Each row below holds a small network's activations on one record, seen along a few directions.
Each row is followed by the record's values for the fields T, D, F, P, V.
A field that a record lacks is left out.
The largest differences between rows may come from other fields.
In the rows, 500 means zero.
Random noise pushes rows far along 21 fixed directions. That doesn't count. These rows show it; they differ only by the noise:
347	585	575	717	476	718	276	489	562	522	601	709	580	429	589	539	496	522	606	594	651	431	540	625	458	518	570	671	498	360	429	619	590	650	437	520	561	683	190	750	266	377
542	450	487	562	512	511	690	333	317	308	663	502	637	427	620	556	415	314	531	545	586	291	515	484	773	557	453	383	630	585	707	492	343	425	737	487	381	395	457	427	529	642
379	467	322	327	407	597	522	426	369	474	465	468	589	444	369	380	335	680	405	598	516	439	593	491	693	465	345	490	665	361	550	522	391	549	584	500	628	558	540	521	672	571
733	486	475	343	559	561	409	547	419	411	591	420	516	614	437	480	531	590	634	449	534	612	636	552	594	494	442	462	415	328	524	477	447	273	530	470	453	512	645	570	555	467
490	574	448	332	631	728	411	490	331	509	505	456	481	413	410	493	509	491	388	558	439	426	559	542	494	577	366	482	738	498	590	667	371	542	529	640	521	430	470	613	490	675
505	465	366	514	538	711	245	573	202	285	523	428	448	505	464	370	695	614	665	557	487	447	532	561	325	661	515	513	608	590	503	605	593	518	259	500	550	583	568	243	556	658
701	449	632	564	505	369	589	639	510	539	451	578	480	667	547	482	434	253	399	493	377	527	470	279	386	432	655	440	519	434	664	213	487	461	562	351	553	552	588	436	439	420
705	743	501	448	435	499	405	441	616	566	409	382	689	457	378	302	750	601	498	340	339	604	436	712	411	650	539	400	597	498	592	438	542	188	573	363	387	265	363	443	444	508
441	471	342	567	427	689	270	489	289	397	574	591	471	366	439	514	609	553	432	734	435	546	701	492	635	509	487	625	689	474	521	592	602	496	374	409	538	726	618	472	495	570
532	360	572	355	488	573	365	575	480	322	477	524	391	689	524	435	487	527	523	555	670	577	614	351	376	583	550	510	486	569	676	574	562	598	516	400	454	578	418	262	552	663
570	421	563	783	545	444	407	465	384	485	544	438	559	486	491	522	533	509	559	309	329	458	433	465	524	413	668	560	340	518	512	541	645	564	410	428	350	510	373	198	545	618
571	398	458	537	457	618	317	431	515	620	678	482	440	365	467	270	647	380	623	745	508	550	544	754	570	564	653	536	311	339	457	536	463	539	570	271	561	542	214	460	356	497
639	339	670	482	494	301	518	353	495	581	612	479	637	692	508	379	556	366	682	518	591	563	494	652	395	533	399	452	384	402	460	457	444	708	443	682	591	600	578	630	472	330
432	541	417	546	632	517	441	492	509	676	569	399	408	369	480	450	489	533	380	595	467	328	637	665	567	429	676	653	441	318	442	559	423	535	477	544	817	596	392	656	417	532
634	488	651	496	415	521	686	465	527	582	635	642	332	261	611	540	557	436	504	470	485	514	510	655	641	539	495	515	409	529	471	608	546	410	484	460	401	537	385	696	404	325
519	588	523	524	566	588	592	641	512	473	697	513	568	322	617	549	407	458	624	486	361	375	417	627	639	606	602	476	586	451	343	451	467	499	466	470	527	422	439	653	318	541
631	472	361	510	698	723	307	472	321	495	461	518	430	337	322	577	536	491	444	375	382	825	569	452	393	504	422	709	484	633	462	721	661	478	279	436	354	611	571	424	535	578
527	659	593	401	610	451	587	430	739	626	389	422	457	529	434	425	447	727	320	336	606	608	592	593	249	511	523	664	468	463	505	603	536	354	440	678	611	512	292	701	476	460
409	321	446	340	576	468	411	573	452	479	479	407	400	577	508	477	494	500	482	595	317	598	562	501	639	420	523	694	523	560	320	677	502	787	329	487	575	539	637	486	481	670
714	434	583	659	535	600	469	558	315	500	389	472	454	760	498	524	399	558	556	396	359	686	670	440	708	363	476	662	408	305	570	447	458	379	589	392	390	443	567	717	583	341
431	611	280	381	433	641	492	524	491	442	364	639	609	531	429	474	150	711	403	464	695	440	429	290	410	340	395	427	338	312	521	359	517	422	548	439	393	540	391	453	709	504
524	638	372	675	406	585	476	523	503	519	479	514	584	395	439	289	523	585	489	610	402	564	475	580	355	605	628	520	604	404	467	276	576	290	429	328	611	538	399	458	446	430
667	370	490	480	493	476	719	305	307	395	376	530	425	567	549	431	541	374	433	406	470	564	426	442	531	342	356	603	406	675	589	635	469	383	480	500	251	432	487	433	614	467

487	471	554	739	488	624	528	476	395	536	542	516	461	320	332	530	492	541	442	357	359	533	442	362	530	447	516	493	646	441	639	548	511	331	594	460	460	601	360	310	549	467
(P p2; V v3)
584	563	423	351	286	759	552	534	331	458	376	678	509	497	479	240	653	545	457	633	419	396	367	582	336	458	312	530	614	434	456	508	503	469	351	517	460	515	435	672	452	355
(T t3; D d2; F f1; P p2; V v2)
442	449	511	579	656	478	478	477	493	474	613	383	712	385	449	508	433	518	636	222	560	305	492	567	529	606	625	582	614	514	556	620	497	719	499	555	801	618	435	360	457	591
(P p3; V v1)
654	557	521	529	562	443	519	578	432	414	457	470	479	404	513	516	802	487	488	233	367	378	453	542	314	549	627	579	593	702	549	579	653	400	264	511	608	592	639	343	418	495
(T t1; P p3; V v1)
479	548	481	521	537	724	519	550	481	291	696	570	608	490	498	551	367	648	633	547	556	520	478	467	538	433	426	591	566	310	350	551	470	314	447	624	373	587	374	648	411	544
(P p2; V v1)
516	476	560	438	589	549	508	424	531	659	523	490	513	379	293	549	426	476	444	399	621	626	572	473	395	616	367	429	607	481	665	542	441	557	631	578	641	621	510	545	549	437
(T t3; D d1; F f1; P p2; V v2)
433	440	521	560	326	430	589	296	544	582	343	589	535	456	540	402	534	456	603	414	474	621	306	614	611	410	372	520	353	603	395	617	522	572	503	385	312	405	359	518	543	293
(T t2; D d1; F f1; P p2; V v1)
534	385	492	652	506	326	717	175	504	371	601	341	570	547	593	390	517	481	621	653	608	761	632	715	591	673	444	650	483	697	405	533	497	414	460	559	428	414	505	542	522	514
(T t2; D d1; F f2; P p3; V v2)
423	469	363	438	523	516	372	457	474	619	432	593	467	536	527	433	596	258	432	727	714	334	564	549	389	458	497	546	488	465	579	460	386	669	545	499	858	685	594	659	413	337
(T t1; D d2; F f2; P p2; V v3)
588	470	535	597	575	711	521	569	408	667	540	635	308	310	428	568	374	419	423	519	501	535	533	445	378	481	505	525	324	377	522	498	512	559	488	482	486	625	348	612	502	412
(T t1; D d1; F f2; P p3; V v1)
655	488	452	276	547	418	772	502	537	583	602	411	436	341	455	395	476	530	416	449	359	411	393	623	493	419	517	497	338	427	303	534	442	461	379	610	512	455	470	539	508	580
(T t3; D d2; F f2; P p2; V v3)
462	442	757	592	426	537	332	675	593	536	630	561	328	469	525	644	589	584	668	428	424	626	491	474	595	560	565	427	478	479	459	602	620	548	507	447	352	550	438	447	428	435
(P p3; V v3)
238	327	531	665	473	598	513	754	430	416	381	363	269	652	512	385	407	655	723	559	255	733	423	408	565	497	590	594	650	511	309	416	450	496	438	298	649	477	564	395	543	416
(T t1; D d1; F f2; P p2; V v3)
363	424	597	635	561	522	461	659	484	594	535	439	399	498	476	608	332	516	601	495	329	631	467	419	621	506	547	442	508	448	395	405	456	593	549	426	496	441	545	495	520	487
(T t1; D d1; F f2; P p3; V v2)
448	396	405	313	429	403	422	483	566	582	229	468	516	592	323	375	421	568	433	390	499	700	463	362	402	445	449	478	456	519	553	496	544	666	513	345	575	552	572	246	695	510
(T t2; D d1; F f2; P p1; V v3)
589	432	540	433	411	488	476	600	447	469	602	525	402	537	492	501	540	488	426	652	394	527	523	390	513	447	503	411	470	456	494	381	548	424	454	465	377	534	607	402	521	551
(T t1; D d2; F f2; P p2; V v2)
412	561	460	371	669	455	494	450	623	554	600	465	609	439	451	584	367	350	437	555	571	479	417	436	433	491	462	367	538	503	480	468	372	526	587	608	511	457	486	494	427	644
(T t2; D d1; F f1; P p2; V v2)
386	418	530	412	438	489	466	569	478	437	435	500	348	469	490	554	573	595	355	436	440	407	588	377	640	363	585	599	607	552	610	674	550	518	485	424	593	638	526	318	544	586
(T t1; D d2; F f2; P p1; V v3)
462	499	601	549	454	405	446	502	541	509	648	533	510	361	430	708	554	593	315	541	382	570	729	438	624	531	524	544	678	544	536	545	674	552	401	577	506	698	690	492	492	605
(T t1; D d1; F f2; P p1; V v3)
710	442	440	201	592	450	646	636	489	364	565	462	299	534	498	460	434	486	372	585	587	544	539	330	220	570	529	403	391	593	532	368	547	351	341	524	478	557	688	289	606	673
(T t2; D d2; F f1; P p3; V v2)
541	379	584	584	536	593	461	548	182	531	481	462	277	596	487	520	534	402	510	616	496	418	619	409	501	554	418	342	563	464	709	441	352	541	612	575	585	507	661	501	650	439
(T t2; D d2; F f2; P p3; V v3)
502	538	443	335	641	521	520	538	695	614	574	542	555	401	460	496	282	360	470	500	662	577	525	487	445	596	545	507	527	429	515	419	434	548	601	417	733	584	474	617	379	453
(T t2; D d1; F f1; P p3; V v3)
404	370	435	575	440	576	742	482	484	535	550	543	332	369	437	514	288	524	390	716	324	807	537	388	731	406	402	638	604	436	340	492	427	384	539	440	430	550	519	639	526	445
(P p1; V v1)
522	700	337	342	545	629	410	639	571	404	382	483	597	470	521	481	488	716	710	266	636	507	465	642	415	719	482	506	531	559	408	529	579	443	417	428	594	426	556	566	503	439
(P p3; V v3)
389	581	353	440	569	447	521	421	576	334	485	378	679	639	539	372	492	587	642	455	690	309	323	549	367	386	509	471	384	446	408	471	384	335	489	604	550	430	402	392	509	541
(T t2; D d2; F f1; P p3; V v3)
451	533	567	358	559	693	253	659	473	496	506	593	442	451	414	695	456	566	493	354	514	500	501	333	501	440	426	422	524	466	572	643	556	553	512	499	391	576	520	452	512	550
(T t2; D d1; F f1; P p1; V v2)
353	651	304	458	506	573	506	573	572	435	493	497	611	424	507	483	356	606	623	546	587	515	388	523	441	655	453	383	606	515	365	356	471	412	496	469	554	414	547	512	516	492
(P p3; V v3)
474	479	548	601	365	543	458	400	436	580	634	712	483	307	434	590	559	416	542	619	536	622	402	476	394	551	300	316	480	519	449	495	596	526	414	590	296	638	535	498	527	353
(P p2; V v2)
503	564	385	454	474	415	541	473	476	537	431	409	687	384	508	522	522	590	519	321	315	410	464	658	748	540	479	528	524	601	388	552	554	652	465	451	491	319	623	529	552	580
(P p3; V v3)
435	539	646	426	661	365	421	530	612	700	434	238	400	577	354	480	574	558	435	368	311	548	434	503	417	484	548	381	601	445	527	607	362	496	584	684	564	339	423	400	520	640
(P p3; V v3)
536	555	200	532	444	526	386	389	401	591	419	652	533	349	607	556	604	353	548	542	537	430	419	674	645	405	438	573	175	601	331	554	595	610	409	344	367	444	603	624	497	350
(P p1; V v2)
592	529	545	360	534	636	479	524	503	433	493	487	428	659	587	474	502	644	562	496	716	435	706	634	535	547	452	642	408	409	530	659	451	501	538	618	542	466	407	786	481	472
(P p1; V v3)
452	474	451	404	500	764	513	687	426	280	593	644	469	523	623	490	368	431	640	553	530	338	351	387	620	351	528	526	512	370	448	498	404	400	529	369	452	538	381	518	373	493
(T t2; D d1; F f1; P p2; V v3)
638	381	632	378	442	246	696	497	688	528	604	509	566	547	508	403	480	526	552	395	506	558	456	550	390	443	561	569	348	420	352	450	600	583	314	575	614	700	549	501	454	400
(T t2; D d1; F f2; P p1; V v3)
187	535	361	636	603	261	489	394	529	503	352	186	625	656	415	438	442	610	455	471	360	438	306	419	463	313	533	438	563	535	394	388	370	395	515	624	578	327	563	226	649	653
(T t2; D d2; F f2; P p2; V v2)

Here are new rows. What are their fields?
440	462	486	220	247	604	370	448	565	450	470	622	660	578	435	364	546	482	542	674	615	512	451	490	609	529	317	303	598	415	624	528	407	622	746	373	353	427	389	446	520	546
(P p1; V v3)
596	518	517	475	588	649	492	668	563	502	354	493	356	459	468	512	441	569	525	188	489	592	476	403	483	501	633	604	400	554	600	589	563	387	587	234	475	433	332	370	513	484
(P p3; V v3)
615	577	445	309	671	632	501	602	435	495	389	497	547	519	442	540	457	318	536	402	393	664	484	459	521	599	370	470	785	545	550	493	349	434	575	447	565	395	721	689	423	446
(T t2; D d1; F f1; P p3; V v3)
466	282	491	407	357	547	575	584	242	467	411	463	244	497	579	384	577	500	591	616	385	477	535	565	679	628	422	472	570	670	481	575	473	717	445	398	589	446	705	435	642	475
(T t2; D d2; F f1; P p1; V v3)
598	606	542	270	691	504	511	575	599	680	435	476	338	421	387	582	366	555	285	381	659	616	614	438	128	726	452	405	482	614	613	501	563	552	456	667	599	501	553	554	594	563
(P p1; V v2)
373	283	476	582	345	506	471	361	402	424	410	591	544	606	458	397	568	396	455	603	513	420	476	359	641	177	502	644	508	406	628	588	424	584	609	371	549	700	398	339	517	434
(T t1; D d2; F f2; P p1; V v2)
473	719	451	395	527	749	397	590	517	422	504	626	348	391	500	652	498	703	352	404	657	279	489	368	416	308	489	459	369	393	581	624	539	169	525	574	304	532	277	500	519	558
(T t1; D d1; F f2; P p2; V v3)
614	539	468	568	420	311	631	360	525	559	681	571	575	405	454	565	435	462	245	727	575	492	761	451	560	554	499	430	599	395	633	280	545	379	542	596	602	693	700	595	553	497
(P p2; V v3)
406	601	485	341	479	286	636	579	731	481	701	503	442	318	555	617	493	615	480	494	638	353	488	522	480	553	584	327	493	503	395	433	540	356	430	620	660	632	629	464	463	509
(P p2; V v3)
409	578	330	461	580	506	603	625	382	490	531	478	417	320	579	712	387	528	661	442	558	378	489	550	695	595	411	307	520	538	389	445	385	450	514	537	627	455	834	649	615	397
(P p3; V v1)
484	597	623	601	360	541	291	655	415	504	597	625	598	619	531	569	487	516	409	752	334	342	497	369	392	535	525	316	618	341	505	278	607	688	406	621	358	506	550	509	468	636
(T t2; D d2; F f2; P p2; V v2)
485	555	516	657	464	426	659	329	507	434	480	528	495	335	658	543	712	329	400	510	454	425	476	601	588	579	549	622	652	847	574	642	556	437	506	475	412	383	425	492	368	543
(P p3; V v2)
163	394	655	696	526	321	467	595	529	591	534	237	183	570	467	558	466	759	652	539	434	595	512	454	550	527	586	309	520	457	407	494	418	435	518	634	624	475	553	297	689	510
(P p3; V v2)
395	386	627	540	491	412	611	403	524	728	460	444	426	443	408	512	392	504	391	468	408	609	559	517	633	480	431	545	575	481	536	587	422	691	607	572	629	520	473	611	565	418
(P p1; V v3)
515	627	459	388	383	602	361	649	520	669	312	598	328	380	459	523	514	760	391	340	619	392	646	541	437	628	518	479	403	470	613	567	665	617	476	419	666	577	512	574	628	370
(P p3; V v1)
632	428	553	297	507	438	578	548	518	362	416	528	450	673	564	483	495	515	421	407	667	445	627	407	382	518	536	600	475	579	644	565	563	593	448	521	580	602	551	452	527	573
(T t3; D d1; F f2; P p2; V v2)
362	458	497	432	559	701	440	562	501	593	496	481	437	443	386	433	460	408	589	524	465	544	401	483	587	488	455	443	694	376	553	572	261	474	732	429	646	470	360	540	418	425
(P p1; V v3)
